Each row below holds a small network's activations on one input, seen along a few directions.
Each table varies a few parts of the input and shows all the possible inputs, shuffled.
A made-up example of a description, with smaller parts first: line(6) and (point or line(9) or (values(2) and ring(8))).
Shared parts are said once, and a part with two or three values counts as separate values.

Other details of the inputs vary at random and push rows far along two fixed directions, the same in every table; ignore that.

A family of inputs:
x1: [ -8  28  -7 -15 -14   2  14 -11 -15   7 -10 -24   8   2  24]
x2: [ -2  26  -7 -12 -15  -3  28 -14 -12   1  -6 -25   5  -7  29]
x3: [-15  -5  12  10  17  -3 -39   4  10   5  -1  11 -11   9 -14]
x4: [ -8  11   5   1  -5  -2 -12   2  -8   7  -6  -8  -3   8   1]
x5: [-2  4 -2  0  4 -2  9 -3 11  1  2 -1 -6 -4  9]
x6: [ -2   6   0  -4  -8  -2   7   0  -2   5  -5 -11  -3   1   7]
x7: [ -9 -14  17  12  11  -8 -30  15   6   5  -2  11 -17   5 -20]
x8: [-15  16   3  -6   0   1 -15  -5  -5   7  -7  -7   1  10   9]
x9: [ -3  17   0  -2 -13  -5  16  -4 -13   4  -5 -18   0  -2  18]
x10: [  8  14 -18 -16 -21  11  25 -12 -30  -3   1 -17  27  -4   9]
x11: [-1 12  1  1 -4 -3  4 -3 -5  2 -6 -6 -4  2  9]
x12: [ 11  21 -20 -19 -15  14  28 -12 -18  -7   2 -17  26   0  18]
x13: [  0 -21   0   4  19   6 -25   1   8  -6  10  24  13   1 -29]
x14: [  4 -13  -3  -5   1  11 -23  11  -5  -4   3   8  10   9 -21]
x15: [-1  9  1 -3 -6 -1  4 -3 -4  4 -7 -6 -1  3 12]
x16: [ -5  21  -5 -13 -21  -4  19  -6 -20   4  -9 -25   3  -2  21]
x17: [  5  16 -16 -15 -14  12  16 -13 -25  -3  -4 -13  31  -2   8]
x18: [ 40 -13 -14  17  -7 -13  93  -9  23 -18  21   4 -19 -38  35]
x19: [ -3 -10   0  -3   4   8 -25   3 -10   0   1   9  19   7 -26]
x20: [  3 -15  -2  -2  10  12 -25   9   2  -7   1  13  12   9 -22]
x21: [-12 -10  11   2   6  -3 -33  13   4   8  -6   5 -12  10 -19]
x22: [ 32 -42   3  33  21 -12  37   7  49 -13  27  38 -33 -27  -6]
x23: [ 31 -31  -4  22   1  -7  55   2  32 -14  22  19 -25 -25   9]
x24: [-17 -11  18  13  25  -6 -43   9  16   5  -1  16 -15   7 -20]
x25: [ -2 -10  -2  -2  10  10 -24  -1  -3  -2   3  12  18   2 -23]
x26: [-17  17   4  -8   2  -4 -14  -4  -4   6  -8  -9   3   5   7]
x27: [-15 -13  21  12  22  -7 -45  11  14   6  -4  16 -15   8 -23]
x28: [ -8   3  -5 -11   8  13 -32   1  -7  -3   0   3  20  16 -14]
x29: [ -6  12   3  -6  -5  -5   1  -3  -5   4 -11 -11  -1   1  10]
x30: [ 12  17 -20 -17 -21  13  31  -8 -21  -8   3 -18  25   0  15]
x31: [ 36 -52   2  31  12 -11  45  12  46 -15  28  37 -37 -28  -7]
x32: [ 1  2  1  0 -1 -2  6 -4  5  3  1 -1 -5 -1 11]
x33: [-13  13   3  -7  -4   0 -12   0  -8   7 -13 -12   1  10   4]
x34: [ -9 -15  17   8  12  -8 -29  13  12   4  -4  12 -14   4 -21]
x35: [ -9  12   4  -2 -10  -2 -13   2 -15   8  -7 -11  -2  10   2]
Description of these inputs: line(5) and (values(2) or ring(5)).
The inputs of x28 and x14 match in every part but the line(5) part. If x24 is changed in the same way as x28 into x14, which row does it become?
Answer: x7
A walk changes only the line(5) part. It starts at x35 and steps to x4. List the rest of the walk in order.
Answer: x11, x22, x3
Change only the ring(5) part in x22. List by row number the other rows that result.
Answer: x1, x2, x27, x32
A walk changes only the ring(5) part. It starts at x15 and steps to x33. List the rest of the walk in order.
Answer: x29, x18, x11
Which other rows agree with x19 in the line(5) part? List them by row number.
Answer: x4, x6, x9, x23, x30, x34

A family of inputs:
x36: [  7 -13   4   2   7   4 -13  12  13   0  -2  10  -1   8 -16]
x37: [-10  29   5  -8 -16 -11  15  -6 -13  15 -19 -27 -12   4  33]
x38: [ 1 11 -7 -5  3  9  3 -6  9 -3  4 -1  8  5  3]
x39: [ -4 -12  13  11  13  -6 -29   5  -4   5  -6  16  -1   0 -29]
x40: [  0  13  -7 -16 -23   1  13  -4 -26   6  -2 -24  11   0   9]
x41: [-10  25  -5  -9  -8   5  12 -22 -19   5  -2 -13  23   1  19]
x42: [-20  -2  22  16  22 -11 -32   1  26   9  -5   3 -25   5  -3]
x43: [  2  13  -4   1 -21  -4  12  -6 -27   1  -2 -18   9  -7   1]
x44: [  4  -3  -3  -5   8   8 -10   5   4 -10   3   6   0  10   1]
x45: [ -1  -8   7   0  -3  -5  -6  -3  -5   0  -3   9   5   1 -10]
x46: [  4   9 -11  -7   3  11  -3  -8   4  -5   5   4   5   8  12]
x47: [ -2 -14   5   1  18  -2 -12   7   7   0   6  12   0  -5 -13]
x48: [ -3  14  -3   5   4  -1   2 -16  -7   0   3   3  10 -10  -1]
x49: [ -5  -6   6  12  13  -9 -25   1   0  -5   1  14   1  -6 -23]
x50: [  1  -8   2   3  14   3 -12  12  16  -7   5  10   0   5 -13]
x51: [ 10 -16   2   4   8  10 -16  13  10  -4  -1  12  -4  11  -8]
x52: [  0  18  -5 -16 -16   5  14  -6 -21   6  -9 -22  18  -4  14]
x53: [  1 -18   3   2   8   5 -10   9  10  -1  -5  11  -3   1 -15]
x54: [ -1 -22  10  13  -1  -3 -10   9  -3   3   4   9  -2   3 -20]
x55: [  7 -17  -1   4  -2   8 -18  18   3   0   5  12 -10  12 -11]
x56: [-13  28   5  -3 -10 -13  12  -6  -1   2 -10 -20 -14  -3  30]
x57: [ -2 -16   7   2   3   4 -29  19   5   3   1   9  -8  17 -27]
x58: [ -3  -6  -5  -1   6   4  -1   3   9 -10   0   2   3  -4  -4]
x59: [-11  25   5  -4 -22 -10  18  -1 -19  16 -12 -32 -17   5  30]
x60: [ -6  15  -4  -8 -11  -5  12 -13 -16  -5  -1  -9  17  -3  12]
x61: [ -1 -21   1   3  -1   4 -10  14   4   1   1   9  -9   3 -18]
x62: [ -5  23  -9 -16  -4   5  12 -19 -15   6  -1 -21  21  -3  19]
x63: [ 58 -42 -31  21   9  -7 114 -13  56 -28  44  38 -24 -54  26]
What do these inputs look like to the network?
Answer: line(4) and (point or line(6))
The inputs of x50 and x38 match in every part but the line(4) part. If x44 is changed in the same way as x50 into x38, which row does it become?
Answer: x46
A walk changes only the line(6) part. It starts at x51 and steps to x36. List the rest of the walk in order.
Answer: x53, x52, x45, x39
Change only the line(4) part in x43. List by row number the other rows that result.
Answer: x39, x48, x49
Which other rows agree with x59 in the line(4) part? List them by row number.
Answer: x40, x43, x54, x55, x57, x61

A family of inputs:
x64: [-27  34  15 -13 -21 -13 -16   0 -33  22 -23 -38  -2  10  11]
x65: [ -7  24   0 -12 -25   0   4  -1 -31  10 -13 -28   1   8  21]
x66: [ 16  -9 -11   2  14   6  19  -2  25 -13  13  20  -1  -9   4]
x67: [ -8 -25  14   2  10   6 -55  27   4   1  -7  19  -5  22 -39]
x68: [ 24 -32  -8  16  23   2  23 -10  18 -20  27  36  16 -27 -22]
x69: [-37  -9  26   9  36  -4 -95  12  15  12  -9  21 -15  27 -36]
x70: [  7  -2 -15 -13   7  13  12  -6  12 -10   7   2  15  -2   6]
x71: [-14  37  -2 -10  -8  -5   8 -19 -10  10 -13 -22   3   0  32]
x72: [  4 -18  13  25  24 -22  21  -2  39  -4   9  18 -30 -25   3]
x73: [ 11  -2  -1   3 -14   4   6   8  -5  -2   0  -8  -6   7   3]
x74: [  0  26 -13  -8  -2   7  10 -12  -4   0   1 -14   6   7  24]
x75: [ 12  -7   1  11 -17 -12  45   0   4   3   2  -5 -21 -13  17]
x76: [ -5  11  -8 -12 -20  10 -10  -7 -47   0  -9 -14  42   5 -15]
x77: [ 24 -28 -11   0  -7   8  27  12  14 -10  14  11  -3 -10  -9]
The inputs of x71 and x75 match in every part but one. If x72 is changed in the same way as x71 into x75, which row does it become?
Answer: x64
What do these inputs look like to the network?
Answer: values(2) and (point or line(6))

A family of inputs:
x78: [ -7  27  -7 -19  -7   8  -7  -8 -26  -2  -8 -18  27   7  10]
x79: [ 15  -9  -5  11  11   8   4  -2  11 -11   8  16   5   0  -4]
x80: [ 11  17 -19 -18 -35  10  32  -3 -35  -3   1 -25  17   5  20]
x81: [ 15 -33   8  18  -3 -10  14  23  20  -3   9  11 -30  -8 -15]
x82: [ 13 -17   7  24  19  -5   6   4  30  -7   8  22 -23  -5  -1]
x83: [-2 14  6  9  7 -7  3 -8  3  2  1 -4 -5 -3 12]
x84: [ 16 -11  -9   4   8   9   4   2  11 -10   6  16   2  -1  -3]
x85: [-14  22   3   3   1  -9   4 -16  -7   7  -2 -11   1  -2  15]
x86: [ -6  18   2  -3  -6   1   5  -9  -1   8  -5 -11  -2   7  19]
x87: [ -6  17   3  -7  -3  -6   7  -1  -5   3 -10 -19  -1  -4  11]
x88: [-14  -6   8   9  21   1 -38  -5   3   1   5  18  10   4 -26]
x89: [ -6  24 -13 -23 -14  15  -5 -10 -21   6  -9 -15  23  14  13]
x90: [ 15 -16  -7   0   6   7  10   8  13 -12   2  10   3  -5 -11]
x91: [-14  16   2  -8  -5 -10   9  -5  -6   5  -9 -17   0  -6   9]
x92: [-14  28   0 -20 -16   2  -4  -4 -16   9 -16 -24   5  15  23]
x93: [ -8 -25   9   8  24  -2 -35   9  14  -5   6  28   1   0 -33]
x94: [ -2  21  -8  -9 -24  12  -4  -6 -37   5  -1 -21  19  16   5]
x95: [ 13 -34  19  30  -1 -21  21  10   5   4  -1  18 -23 -26 -17]
x96: [ 18 -21  -7   7  -7   6   7  10  -2  -5  14  13  -6   0 -12]
x97: [ 13 -18  -6  -2   4   7   9   5  14  -9   8  16   4  -2  -5]
x98: [-1  1  2 -7 -6 -3 11  5  9  4 -7 -9 -8  0  8]
x99: [ 10 -15   3  14  -8  -6   8  12   6   2   8   6 -26  -1   0]
x100: [ -8   9   1   3   3 -11   7  -9   3   4   0  -1  -9  -7  11]
x101: [  7 -18  -6  -1   6   3   8   0  11  -8  12  12   4  -9  -6]
x102: [ -7 -10   4  -8 -10   9 -34  19 -18   5  -6  -5   7  18 -30]
x103: [ -48   38   13  -24    8   14 -105    0  -42   20  -30  -16   33   42
  -25]
x104: [  5  -4   4  12  13  -9   5   0  16  -2   5  10 -17  -9   5]
x105: [  5  -4   3   3 -17  -5   9  12  -7   1   1  -8 -16   5   7]
x106: [-11  17   1  -1  -3  -3   4 -14  -3   8  -1 -14  -1   0  18]
x107: [  9  14 -17  -6 -10   7  37 -23  -9  -4  11 -12  18 -12  23]
x108: [ -4  -7   6   8   9 -13   8   0  14  -2   4   9 -14 -10   2]
x109: [  2  11  -7 -13  -3   5   6  -3 -11  -4  -4 -12  19  -4   0]
x110: [ 10 -20  10  17  19 -12   6  10  27  -8   9  19 -22 -12  -3]
x111: [ 14 -20   4  18  15  -5   6   9  30  -7   6  22 -27  -6   0]
x112: [  1  18  -6  -2   3   6   1 -13 -12  -3   3  -5  21   0   7]
x113: [  4  11 -11 -12  -5  11   3  -2 -12  -8  -6  -6  17   8   8]
x114: [  0   5   0  -3  -3  -1   7  -2   8   6  -3  -2 -11   2  15]
x115: [ 19 -23   8  16  -8 -13  16   0 -16  -2   0  11   5 -16 -25]
x116: [-12 -18   6  -6  12   5 -34   8   7   3  -2   8   7   4 -30]
x117: [-33 -20  22   0  29   1 -87  17   5   8 -11  20   7  17 -59]
x118: [-11 -14   3  -1  15   7 -39   2   6   4   3  15   4   6 -23]
x119: [ -1 -14   5   3   4  -8  11   4  20   1   2   1 -16 -12  -2]
x120: [ -3  15  -1  -9  -8  -1   7   3  -3   1 -15 -18  -3   5  13]
x121: [ -2  17  -1  -6  -6   0   5   0  -5  -2 -11 -12  -3   8  20]
x122: [ 15  16 -18  -5 -19  -5  69 -21   2  -2  10 -18  -7 -23  47]
x123: [  5 -26   7  13  13 -10   8   6  30  -4  11  18 -23 -12  -3]
x124: [  2   6 -10 -19 -11  11   9  -1  -7   0  -6 -12  18   4   1]
x125: [ 15  15 -18  -8 -13  11  39 -18  -6  -4   7  -9  18  -4  24]
x126: [  9 -12   7  20  -5  -6   7   7   6   2  10   5 -22   0  -1]
x127: [-23  16   0 -11   6   5 -40  -8 -19   8  -8  -2  20  12 -13]
What do these inputs look like to the network?
Answer: values(2) and (point or (line(4) and (point or ring(5))))
The inputs of x103 and x104 match in every part but the values(2) part. If x78 is changed in the same way as x103 into x104, which row does it become?
Answer: x110
Change only the line(4) part in x79. List by row number the other rows that result.
Answer: x84, x90, x113
Change only the values(2) part in x83. List by row number the other rows that result.
Answer: x112
Change only the line(4) part in x116. List by row number the other rows that result.
Answer: x101, x107, x118
Change only the ring(5) part in x106. List by row number the other rows that result.
Answer: x82, x83, x85, x86

A family of inputs:
x128: [ -52   27   23  -31   -3   17 -105    5  -32   33  -34  -22   16   58
  -14]
x129: [ -5  36 -34 -44 -41   8  53 -24 -37   2  -3 -39  30  -1  41]
x130: [-22   8  12  11   5 -12 -17   1   0  13   8  -9 -22   5  13]
x131: [ -30   21   21   -8   21   26 -104   20    3   15  -20    5    2   54
  -22]
x132: [-48  45   2 -21 -25  11 -56 -11 -38  30 -27 -43  11  32  23]
x133: [ 43  -9 -18  -2 -48   1  80  -1 -30  -4   2 -12  11 -16  17]
x134: [-21 -15  15 -13  28  15 -80  30  15   0 -15  12  17  24 -57]
x135: [ 38 -55   2  29  38   4  16  29  64 -35  22  52 -32 -19 -19]
x136: [ 23 -51  12  41  41 -19  23  13  60 -16  12  46 -51 -34 -19]
x137: [ 32  18 -30 -18 -32  19  61  -9  -1 -17  15 -25   8   2  55]
x138: [  8 -48   5  24  57   6 -63  -6  25 -12  35  74  19 -21 -69]
x139: [-27  64 -11 -29 -42  -2  40 -29 -48  10  -6 -58  27  -2  52]
x140: [ 26 -51 -20   5  15   8   8  22  41 -27  30  37 -12  -8 -24]
x141: [  9 -25  21  37  40 -31  15  10  40 -12  10  27 -41 -26  -4]
x142: [ 30  13 -25   3 -18  -4  83 -19  15  -8  12   6 -15 -20  55]
x143: [-18 -33  26  34  48 -14 -75  20  45  17   0  41 -44  13 -39]
x144: [ 71 -51 -27  19 -20   1  78  24   7 -30  28  20 -12 -23  -9]
x145: [-12 -18  38  42  42 -22 -53  12  46   8   5  39 -47   7 -23]
x146: [ -4  60 -17 -39 -32   0  44 -28 -41   2 -32 -50  29   5  63]
x147: [ 31 -57  16  35  -9 -10  17  23   7  -1  15  25 -31 -18 -42]
x148: [ -47   32    1  -14   32   32 -117  -30  -47    6  -16    6   81   49
  -47]
x149: [-23  58 -15 -33 -39   5  47 -28 -40  14 -23 -56  31 -13  39]
x150: [-13  38 -16 -35 -36   4  29 -27 -32  12  -8 -51  19  -2  30]
x151: [ 24  -5  -2  13  -3 -25  93 -14  22 -13  14  -9  -5 -49  30]
x152: [ 47 -31   0  37 -23 -26  81   9  -5 -15  22   7 -25 -37   5]
x153: [-59  30  21 -40   4   9 -96   6 -36  26 -46 -22  36  40 -35]
What do these inputs look like to the network?
Answer: values(2) or (line(4) and (point or ring(5)))
A walk changes only the line(4) part. It starts at x151 and steps to x149. List the rest of the walk in order.
Answer: x153, x134
